cols: M J A V R Y
mufez: [156 151 173 155 151 146]
getoz: [123 132 165 176 154 130]
zof: [122 110  92  83 120 118]
Zamik: [143 150 183 182 157 145]
sivir: [131 146 176 188 147 138]
gozud: [143 150 183 182 112 108]
Ligor: [155 153 159 142 126 140]
down: [151 154 120 157 147 112]  R
find: [131 146 176 188 147 138]  sivir
find: [156 151 173 155 151 146]  mufez
find: [122 110  92  83 120 118]  zof

cols: F Z N G C B D X U P
mufez: [112 107 103  86  95 129 121 118  99 134]
gozud: [120 120 123  83  91  86 153 102 112 111]
Kelar: [144 137 153 157 174 135 153 133 142 125]
sivir: [112 107 103  86  95 129 121 102 112 111]
down: [ 86 135]  B
find: [112 107 103  86  95 129 121 102 112 111]  sivir
find: [120 120 123  83  91  86 153 102 112 111]  gozud
find: [144 137 153 157 174 135 153 133 142 125]  Kelar

cols: H L S Q E W K
Zamik: [174 114  80 117 100 119  97]
gozud: [134 107  82  97  88  96 108]
Ligor: [ 93 158 161 164 133 152 165]
down: [108 165]  K
down: [114 107]  L
find: [174 114  80 117 100 119  97]  Zamik
find: [134 107  82  97  88  96 108]  gozud
down: [ 96 152]  W

cols: ril voruk rekad Fuvan tosup nar
gozud: [120 117 125 134 114 166]
mufez: [130 129 105 118 128 106]
febop: [152 113 108  85 147 165]
Kelar: [132 130 105 104 105  94]
sivir: [140 126 117 145 119 114]
Tuze: [137 148 115 174  64  85]
Bibem: [118 143 107 160 138 124]
zof: [114 101  94  79 115 126]
Zamik: [146 143 162 173 120 114]
getoz: [146 118 125 105 122 155]
find: [118 143 107 160 138 124]  Bibem
down: [130 152 132 140 137 118 114 146 146]  ril

cols: gokup neka buson Bug tovi Pup
pir: [146 190  76 111  81 156]
Kelar: [164 140  96  93 163  70]
Zamik: [149 190  76 111  81 156]
find: [164 140  96  93 163  70]  Kelar
down: [190 140]  neka
down: [146 164]  gokup
find: [146 190  76 111  81 156]  pir
down: [ 70 156]  Pup

cols: tokez ruf Nepan seda pono Nuga pil
Ligor: [136 119  79 124 122 127 132]
febop: [ 98 126 122 159 128  96 115]
sivir: [125 104 112 144 141 161 120]
mufez: [125  96 119 139 139 154 125]
pir: [151 117 168  81 112 140 101]
down: [132 115 120 125]  pil
find: [151 117 168  81 112 140 101]  pir
down: [112 119]  Nepan
find: [125 104 112 144 141 161 120]  sivir

cols: paz Mag bubad teko rofo mavid losak porog zanuf
Tuze: [124 132 154 131 127 104 140 121 145]
getoz: [146 133 157 113 104 169 117 127 124]
gozud: [115 149 100 146 173 111 124 106 152]
Zamik: [112  90  79 118 141 129 113 106 110]
Kelar: [130 148 130 161 128 129 113 106 110]
sivir: [130 148 130 161 128 113 146 146 102]
Bibem: [120 135 115 142 145 115 134 117 110]
down: [127 104]  rofo
find: [130 148 130 161 128 113 146 146 102]  sivir
down: [127 104 173]  rofo

cols: Lano paseb rorid saz binak
febop: [129 128 131 127 115]
mufez: [133 114 141 164  63]
gozud: [129 128 126 127 115]
find: [129 128 126 127 115]  gozud
down: [141 126]  rorid

cols: Pum zekot Vus gem porez
Tuze: [149 149 135 161 118]
Bibem: [132 106 140  87 177]
getoz: [137 105 154  99 175]
Kelar: [119 143 116 147 102]
Ligor: [119 144 119 150 100]
Zamik: [153 139 109 155 133]
down: [132 137 119 119 153]  Pum
down: [149 106 105 143]  zekot
down: [149 132 137]  Pum

cols: biba vud mul dobi vos fop muf Ded
febop: [ 93 102 141 151 160  99 160 117]
gozud: [111 170 152 185 188 163 171  87]
Kelar: [156 151 100  77 123 163  93 159]
find: [156 151 100  77 123 163  93 159]  Kelar
down: [185  77]  dobi
down: [102 170]  vud
find: [ 93 102 141 151 160  99 160 117]  febop

cols: ripar nezi bag Lar Nodu mefi rano
mufez: [118 117 128 154 111 127 145]
getoz: [118 117 128 154 111 127 121]
sivir: [156 152 132 161 106 156 144]
febop: [ 86 101 143 143 115 107 108]
Bibem: [113 141  82  71 141 137 123]
zof: [ 77  90 145 140 119 113 108]
down: [117 117 152 101]  nezi
down: [111 106 115]  Nodu
find: [ 77  90 145 140 119 113 108]  zof
find: [118 117 128 154 111 127 145]  mufez
down: [111 111 106 115]  Nodu

cols: leduv rubif sifo vog Tul detot
zof: [110 139 165 140 138 140]
Ligor: [110 139 165 140 177 140]
pir: [110 139 165 158 177 140]
getoz: [139 133 131 140 130 135]
Kelar: [125 139 149 161 120 101]
down: [165 165 131 149]  sifo
find: [110 139 165 140 177 140]  Ligor

cols: gogo Kolob Tolo rami devat luz
mufez: [129 182 169 129 126 120]
zof: [129 111 108 128 129 135]
Zamik: [128 162  99 128 127 101]
Bibem: [132 129 121 128 131 118]
Ligor: [128  91 136 127 129 111]
sivir: [129 111 108 128 129 121]
down: [126 129]  devat
find: [129 111 108 128 129 135]  zof

cols: bolo mup savi rus dotel tifu Fom Dur
gozud: [142 130  96  87 139 131 122 111]
getoz: [ 86 118 147 129 125 115 102 131]
mufez: [116 118 147 129 125 115 102 131]
Ligor: [129 123 108 180 134 117 111 126]
find: [116 118 147 129 125 115 102 131]  mufez
down: [129 129]  rus
down: [102 102 111]  Fom
down: [131 115]  tifu

cols: kab zomu Mez ton nevur nepu sive Zan rim
Tuze: [126 135 131 132 131 130 132 130 123]
getoz: [126 119 131 103 169 118 140 103 103]
Kelar: [125 150 105 119 105 110 132  80 123]
Ligor: [127 127 126 128 130 129 130 127 129]
sivir: [121 129 128 130 129 130 130 128 130]
find: [126 119 131 103 169 118 140 103 103]  getoz
down: [130 129]  nevur

cols: mima meses zov Bavag rad
Ligor: [132 144 113  88 153]
Tuze: [113 124 141 127 163]
febop: [125  94 127 130 185]
zof: [100 136 131 143 139]
gozud: [124 132 117 155  96]
sivir: [124 132 120 128 127]
mufez: [113 124 141 127 134]
getoz: [152 112 146  99 141]
Zamik: [104 142  96 133 109]
Bibem: [136 126 136 144 138]
down: [ 88 127 130]  Bavag
down: [124 112 142]  meses
down: [132 132 124 112]  meses
find: [124 132 120 128 127]  sivir

cols: Zoz mezib fafuf Bodi Nev Seva mav Lag vab
zof: [152 114 143 146  83 166 148 156 172]
pir: [161 142 157  96 164 100 154 162 123]
Zamik: [ 98 168 115 138  85  80 149 118 104]
down: [114 142]  mezib
find: [161 142 157  96 164 100 154 162 123]  pir

cols: sagez dera Ziv vas Sasi nik sev
Ligor: [125 140 169 114  80 170 149]
zof: [129 160 169 148 105 187 113]
mufez: [129 160 169 148 105 177 151]
down: [187 177]  nik
down: [114 148]  vas

cols: fofu gelib Gibip zok bis lavit
mufez: [115  95 141 160 131 159]
febop: [154 118 129 109 114 105]
Tuze: [124 118  72  78 109 140]
zof: [153 119 116 120 119 128]
pir: [127 137 145 116 145 105]
Kelar: [119 120 143 136 122 115]
Bibem: [111 150 141 134 123 131]
Ligor: [117 150 157 140 135 116]
Zamik: [133 115 138 154 154  95]
getoz: [133 115 138 154 154 124]
find: [117 150 157 140 135 116]  Ligor
down: [143 141 157 138]  Gibip
find: [111 150 141 134 123 131]  Bibem
find: [124 118  72  78 109 140]  Tuze

cols: Nog nug nes dok kune gede bimor litok
getoz: [129 140 139 148 137 140 114 126]
Kelar: [129 140 139 148 115 140 114 126]
mufez: [137  89 109 115 137 131  98 148]
zof: [154  98 101  86 103 110 127 152]
Bibem: [109 166 116 107  94 116 183  90]
down: [115  86 107]  dok
down: [139 109]  nes
find: [154  98 101  86 103 110 127 152]  zof
down: [109 101]  nes

cols: gekud miz putig Goz maku piler Rav mer zodin
mufez: [120 111  98 114 104 163 105 165 117]
sivir: [123 124 178 133 141  75 122  83 125]
pir: [119 183 105  95 150 123 159 130 102]
find: [123 124 178 133 141  75 122  83 125]  sivir
find: [119 183 105  95 150 123 159 130 102]  pir
down: [111 124]  miz
down: [117 125]  zodin
down: [ 83 130]  mer
down: [ 98 178]  putig

cols: Bunes Kaz vuri Kop
Tuze: [179 100 112 104]
mufez: [177  92 118 103]
Kelar: [176  98 131 117]
sivir: [176  92 131 117]
getoz: [176  96 113 103]
down: [131 113]  vuri
find: [176  98 131 117]  Kelar
find: [176  96 113 103]  getoz

cols: lol forim kega Fises Gupif
gozud: [127 141 124 129 122]
getoz: [127 141 128 129 114]
Kelar: [127 141 124 129  81]
find: [127 141 124 129  81]  Kelar
down: [114  81]  Gupif
find: [127 141 124 129 122]  gozud

cols: bor bana sobi Rol lefat Fot
Tuze: [127 140 146 127 117 134]
Kelar: [130 135 127 145 143 131]
getoz: [125 144 118 122 131 121]
gozud: [132  74 132 116 133 131]
mufez: [125 144 118 122 121 121]
febop: [126 144 118 133 131 125]
Bibem: [120 149 108 112 111 115]
Ligor: [126 144 118 112 119 127]
Zamik: [128 130 115 137 139 125]
down: [135 144  74 144 144 149 144 130]  bana
down: [111 119 139]  lefat
find: [127 140 146 127 117 134]  Tuze
find: [128 130 115 137 139 125]  Zamik
down: [116 122 133]  Rol
down: [108 118]  sobi
find: [132  74 132 116 133 131]  gozud

cols: nibo vuzoz vev Sar
pir: [124 108 134 169]
getoz: [124 108 134 126]
febop: [126  94 106 127]
Ligor: [121 153 144 104]
sivir: [141 115 103 169]
zof: [131  91  76  96]
Kelar: [121 148 144 104]
find: [124 108 134 126]  getoz
find: [121 148 144 104]  Kelar
find: [126  94 106 127]  febop

cols: suneg Loso tozud Ralo noko
Bibem: [174 156  73 127 166]
getoz: [104 118 147 124 123]
febop: [174 156  73 127 123]
sivir: [174 156  73 124 166]
pir: [104 118 147 124 118]
Kelar: [116 126 146 124 120]
down: [ 73  73 147]  tozud
find: [116 126 146 124 120]  Kelar
down: [174 174 104]  suneg
down: [147  73  73]  tozud

cols: muv Gonav poz Sube Tanem zazib dogu fena rabe dono
Zamik: [113 141 151 131 125 145 143 143 124 128]
mufez: [162  81  71 123 113 145 138 121 142 153]
zof: [127 159 130 121 165 111 153 109 123 131]
febop: [113 141 151 131 125 145 153  83  83 145]
sivir: [162  81  71 121 113 145 138 121 142 153]
find: [113 141 151 131 125 145 153  83  83 145]  febop
down: [123 121]  Sube
find: [127 159 130 121 165 111 153 109 123 131]  zof
down: [113 162 127 113]  muv
find: [113 141 151 131 125 145 143 143 124 128]  Zamik

cols: mesid fab Pezen luzav bosot Foro sol
sivir: [127 115  80 160 136 101 121]
pir: [113 107 109  86 140  88 184]
getoz: [146 154 122  99 172  83 156]
down: [160  86]  luzav
find: [146 154 122  99 172  83 156]  getoz

cols: kobif pavi bili Setum fip
Bibem: [168  90 175 147 143]
mufez: [128 112 114 122 139]
Zamik: [131 121 116 128 140]
find: [168  90 175 147 143]  Bibem
down: [122 128]  Setum

cols: Vege nir Fedo lufaz
zof: [111 150 105 170]
Bibem: [108 174 105 123]
Tuze: [109 162 105 154]
Zamik: [114 114  78 170]
sivir: [111 150 105 162]
down: [170 123 154]  lufaz
down: [114 111]  Vege
down: [109 114]  Vege
down: [105 105  78]  Fedo
find: [114 114  78 170]  Zamik
down: [174 162 114]  nir
down: [105 105  78 105]  Fedo

